A small network was shown many inputs. Here are its activations along a few directions, one row for each input.
Each table varies a few parts of the input and shows all the possible inputs, shuffled.
Descriptions start from the smaller parts, as in this example, which fits no table here: one of 2 separate values, together with either a single point or one of 11 places around a ring or (one of 4 places along a line, together with one of 8 places around a ring).
Shared parts are said once, and a part with two or three values counts as separate values.

Other details of the inputs shift rows strongly along two fixed directions, in all tables alike. That doesn't count.
These rows show it; all are for the same input, with only those details redrawn:
[-30  10  -1  20 -40  26  25 -26 -24  -5  57 -29 -22]
[-19   3 -10   3  -6  31  15 -17  -4  -8  37 -30   4]
[-21  18   5  37 -47   8  29 -17 -22  13  51  -2 -22]
[ 28  22  -3  27  12 -17   8  27  21  41  -8  49  42]
[  6   4 -13  -5  27  20   4   8  20   5   7  -4  41]
[  6   1 -16 -12  35  27   2   6  23  -1   5 -11  44]
[  4  -9 -26 -32  58  43  -5   4  34 -15  -1 -30  59]
[-15  -9 -20 -22  25  47   6 -12  13 -21  24 -44  29]

A family of inputs:
R1: [ 25  28  17  10 -12 -17  25  35  -5  45 -36  32  10]
R2: [ 27 -12  -2 -37  25  20  13  15  -8 -31 -35  -6  16]
R3: [ 34 -12  -7 -30  35  14   7  17   5 -28 -30   7  29]
R4: [-31  12  21  40 -37 -50 -23 -17   4  44  18  10 -25]
R5: [-19  16  37  13 -31 -50 -15   5  -1  50 -34   6 -28]
R6: [ 40   1   7  15  -2 -35  -1  24 -11   5 -33  58 -14]
R7: [ 46  -1  10   0  10 -33  -2  35  -7   4 -56  55  -7]
R8: [  7 -10  -7  -6  -7  19  18 -13 -22 -36  17  -8  -7]
R9: [ 20 -36 -24 -42  60  24 -23   3  17 -53 -23 -11  21]
R10: [ 23   2   8   5  10 -50 -31  27  18  26 -51  50  -3]
R11: [ -9   0   7  37 -39 -41 -22 -12  -8  14  16  34 -42]
R12: [ -8 -14 -10  -3 -17  30  18 -32 -28 -50  50 -25 -21]
R13: [-45 -10   9 -13   0  -6 -30 -27  14   4   4 -47 -12]
R14: [ 37  -7  -8  21  14 -30 -11  14   5  -4  -9  61   3]
R15: [-48   5  28   9 -44 -26 -15 -24 -14  22   8 -34 -47]
R16: [-26  10   8  -2 -35  27  32 -15 -28  -3  27 -39 -27]
R17: [-17 -27  -3 -51  19  15 -30  -8   3 -34 -32 -46 -22]
R18: [-27   8  -4  15 -31  27  23 -25 -18  -5  53 -30 -16]
R19: [ 11   3 -11 -20  39  22   4  20  24   3 -16  -5  49]
R20: [  1   4   7  25 -23 -47 -23   3   0  19 -10  38 -32]
Describe the family of inputs behind these rows.
Answer: one of 4 places along a line, together with one of 5 places along a line
Change only the place on the line of 5 in R6. List by row number the other rows that result.
Answer: R3, R10, R15, R16
Start at R14 and move only the place on the line of 4, one step at a time. The first step leads to R9. Which rows follow, in order?
Answer: R6, R7

A family of inputs:
R21: [ 12  15  -2  26  -4 -21  -5  24   9  43 -12  37  -8]
R22: [ 28  -5 -13 -16  31 -14 -19  11  27  -5 -29  25  36]
R23: [  8   6  -1  24 -24   0  23  -5 -19  -8  25  15 -12]
R24: [-20   5  14  25 -19 -15   3 -17  -6  16  25  -4 -13]
R25: [ -2  13   3  19  -8 -14  -9  18   9  25 -10  31   4]
R26: [-13 -11  -1 -37  -1  20  -1 -17  -3 -23   0 -44   0]
R27: [ -7 -13  11  15 -14 -12   0 -22 -19  -9  24  -3 -20]
R28: [ -3 -13 -17 -11  12  19  -8  -7  -4 -28   6 -23 -23]
R29: [  1   9  11  33 -39 -25   4   3 -18   7   7  42 -32]
R30: [-15 -16  15 -20  10   6   5 -18  -6 -13   5 -35   0]
R31: [ 21   5 -15  -9  41  17  -3  22  29   7 -11   7  53]
R32: [-24  -9 -15 -24   1  24 -11 -21  13 -16  14 -41   6]
R33: [ 33   7  -2 -14  36   4  11  27  14  11 -33  21  50]
R34: [ -9  -6  -5 -22   7  20   3  -2  -8 -14  -7 -35 -18]
R35: [ -9  12  17  10 -29  -8   8   4 -19   5  -6   7 -22]
Describe the family of inputs behind these rows.
Answer: one of 3 separate values, together with either a single point or one of 4 places along a line
Changing only the choice among 3 separate values turns R26 into R32. The same change can be made to R35. Which row results?
Answer: R25
Change only the place on the line of 4 in R27. List by row number the other rows that result.
Answer: R22, R28, R29

A family of inputs:
R36: [ -1  -5  -7 -18  10  17   3   0   0  -6  -4 -23   0]
R37: [  2  -1 -12 -13  13  26  11   1   5 -15   1 -10   8]
R38: [  9  16  10  12 -25 -14   6  10  -9  20  -7  22  -6]
R39: [-30 -13   1  -5 -23  12  -7 -20 -15 -21  17 -25 -36]
R40: [-12  -9  -7 -19   7  10  -9  -3   5 -15  -7 -19 -14]
R41: [  0  13  11  20 -27 -26  -6   7  -9  14  -8  28 -23]
R42: [ 19  11   4  18 -14 -24  -1   2  -1   9  -5  35   1]
R43: [ 10  12   4  28 -15  -5  16   8 -11  13  11  28  -8]
R44: [ -4   9  -2   9 -16  10  13  -3 -12  -9  14   2  -7]
R45: [-19  -3  -1 -14 -23  25  15 -16 -17 -13  17 -38 -27]
R46: [  6 -11 -13 -21  39   3 -20  12  20  -7 -28  -2  12]
R47: [  4  -1   3   9   4 -13 -13   9   3  10 -10  17 -11]
R48: [-26  -1  -6 -13  -5  24  -1 -17   2  -2  18 -41  -3]
R49: [ 12   9   9  17 -15 -13   6  13  -8  24  -5  22  -6]
R50: [ 11  -6   2 -25  34   2 -10   6  15 -11 -28  -7  34]
R51: [ 15  -3   1  12  -4 -18  -5   4   2   4  -2  28   8]
R52: [ -8 -14  -6  -2  -4  12   0 -20 -11 -23  25 -22 -13]
R53: [-12  -1  -8   0  -5  23  15  -9 -14 -17  27 -22 -16]
R54: [  5   1 -15  -8  39  15  -6  14  31   5  -7   0  45]
R55: [  9   7  14   6  -6 -20  10   5  -2  11 -14  14   1]
R56: [10 -2 -7 -4 18 12  2 13  9 -5 -4 12 23]
R57: [ 15 -12 -16 -25  34   7  -9   4  20 -16 -16  -4  27]
R58: [ 12   0   7  -4  19 -14   0   8   3   6 -16   4  13]
R59: [  1   6   9   5  13 -18  -5   6  16  21 -10   6  27]
R60: [-16  -3   4  -2 -27  12   8 -10 -18  -5  16 -18 -21]
R61: [ 12 -13 -16 -17  32   7 -10  -1  13 -17  -5  -9  18]
R62: [ -7  -2  15   7 -11  -5   7 -11 -17  -2  10 -10 -14]
R63: [  2   4  19  17 -17 -23   6   1 -12  13  -3  19  -3]
R64: [ -8  11   6  21 -11 -23 -12   5   9  30  -5  22  -8]
R65: [-14   0  -4   9 -13  -2  -3 -18   2   2  26 -10  -3]
Describe the family of inputs behind these rows.
Answer: one of 5 separate values, together with either a single point or one of 5 places around a ring
Changing only the choice among 5 separate values turns R63 into R51. The same change can be made to R58. Which row results?
Answer: R61
List by row number the other rows that have the choice among 5 separate values in common with R39.
Answer: R40, R41, R46, R47, R64
List by row number the other rows that have the choice among 5 separate values in common with R49.
Answer: R36, R38, R45, R48, R60

A family of inputs:
R66: [38  8 -1  8 -3 -5 23  7 -6  1 -3 31 20]
R67: [-14 -13  -7 -13  -2   9  -3 -14 -12 -21  12 -33 -30]
R68: [  7 -14  -3 -35  33   9 -10   0   6 -18 -22 -27   8]
R69: [  4   3  12  13   8 -23  -5  10   9  33  -8  12  20]
R70: [ 14   5  -1  12 -11 -20 -11  11  -3   6 -11  30   0]
R71: [ -1 -11 -14 -27  42  15 -19  -1  20  -9  -9 -28  14]
R72: [-10   2   3  15 -39  -6   7  -4 -15   1  11   3 -44]
R73: [  9  -9 -17 -14  35  32   8  16   2 -25  -3  -6  18]
R74: [ -9  -7   9  18 -28 -17   3 -10 -26   2  18   1 -39]
R75: [  0 -11 -18 -27  34  23 -27  -2  22 -18  -9 -19  31]
R76: [  3  13   5   8  -2 -11  -1  16  21  31 -15  13  16]
R77: [-12   1  12  25 -27 -15   0 -13 -20  15  25   2 -32]
R78: [-14   4   8  17 -33 -16   3 -12 -19 -12  19   6 -34]
R79: [ 16   8   5  -2   4 -20   0  12   1  12 -32  21  -2]
R80: [-30  -4  -3 -16 -13  24   0 -14   1  -3  19 -35  -1]
R81: [-33   2   4  -8  -8  10   0 -21   1 -14  25 -37   0]
R82: [17 13 -4 19 15  8 12 23  2 14  0 30 17]
R83: [-16 -17  12  -9  -9   7   4 -23 -15 -27   6 -24 -22]
R84: [ -3  16   2  27 -39   6  36 -17 -18   9  46  -3  -3]
R85: [-20  -2 -12 -12   5  18  -6 -15   2 -10   7 -29 -17]
R86: [  0 -19 -18 -34  23  21 -16   6  15 -22 -14 -12  12]
R87: [ 10   6  -5   7   0 -21  -3  13   3  13 -21  25 -11]
R88: [-26   0  -2  -9 -12  20  -6 -19  -3 -11  20 -40   5]
R89: [ 15   7  13   1   3 -25  -5   9   2  -1 -22  27   9]
R90: [11 20  4 24  8  2 20 25  2 27  0 25 28]
R91: [ -4   6  14  10 -41  -8   3 -13 -29  -7   9   1 -27]
R92: [  8  -3   4  13  19 -17 -13   7  18  13 -14  26  15]
R93: [ 16   3   8  -5  -9 -13  -3  15  -1  10 -24  28   3]
R94: [-16  -8  11  22 -32 -15   7 -16 -20  -7  18   6 -40]
R95: [ 14   9  -2   9   8 -11 -11  20  21  24 -20  27   8]
R96: [-26  -2   0 -12  -1  12   1 -18  -2   0  18 -47  -7]
R97: [ 32   6 -11  17  -6  -7  20   8  -3   2   8  34  12]
R98: [-16   8   4  18 -40  -3   1  -8 -14  14  23  10 -30]
R99: [-31   2  -6 -14  -2  18   3 -18   2  -3  11 -43  -7]
R100: [-16 -13   1 -14  27   9  -7  -7  22  -3  -4 -21  28]
R101: [  9  10   2   9  14 -19 -15   9  17   9 -10  27  16]
R102: [ 33  10 -12  15  10   0  13   9  10  11   8  33  29]
R103: [  6 -24   1 -32  35   9 -13  -1   3 -20 -20 -24  14]
R104: [ 11  -8  -7 -24  35  36  12  12  -2 -28 -11 -14  23]
R105: [ 19   4   9  -1  -3 -14  -1  18   6  11 -30  22  -1]
Describe the family of inputs behind these rows.
Answer: one of 4 places along a line, together with either one of 2 separate values or one of 8 places around a ring
Changing only the place on the line of 4 turns R79 into R85. The same change can be made to R66. Which row results?
Answer: R102
Changing only the place on the line of 4 turns R82 into R104. The same change can be made to R98. Which row results?
Answer: R93
List by row number the other rows that have the place on the line of 4 in common with R81.
Answer: R69, R76, R80, R84, R88, R90, R96, R99, R100
Change only the place on the ring of 8 in R67. List by row number the other rows that result.
Answer: R70, R72, R74, R78, R86, R87, R94
Change only the choice among 2 separate values in R97. List by row number the other rows that result.
Answer: R73
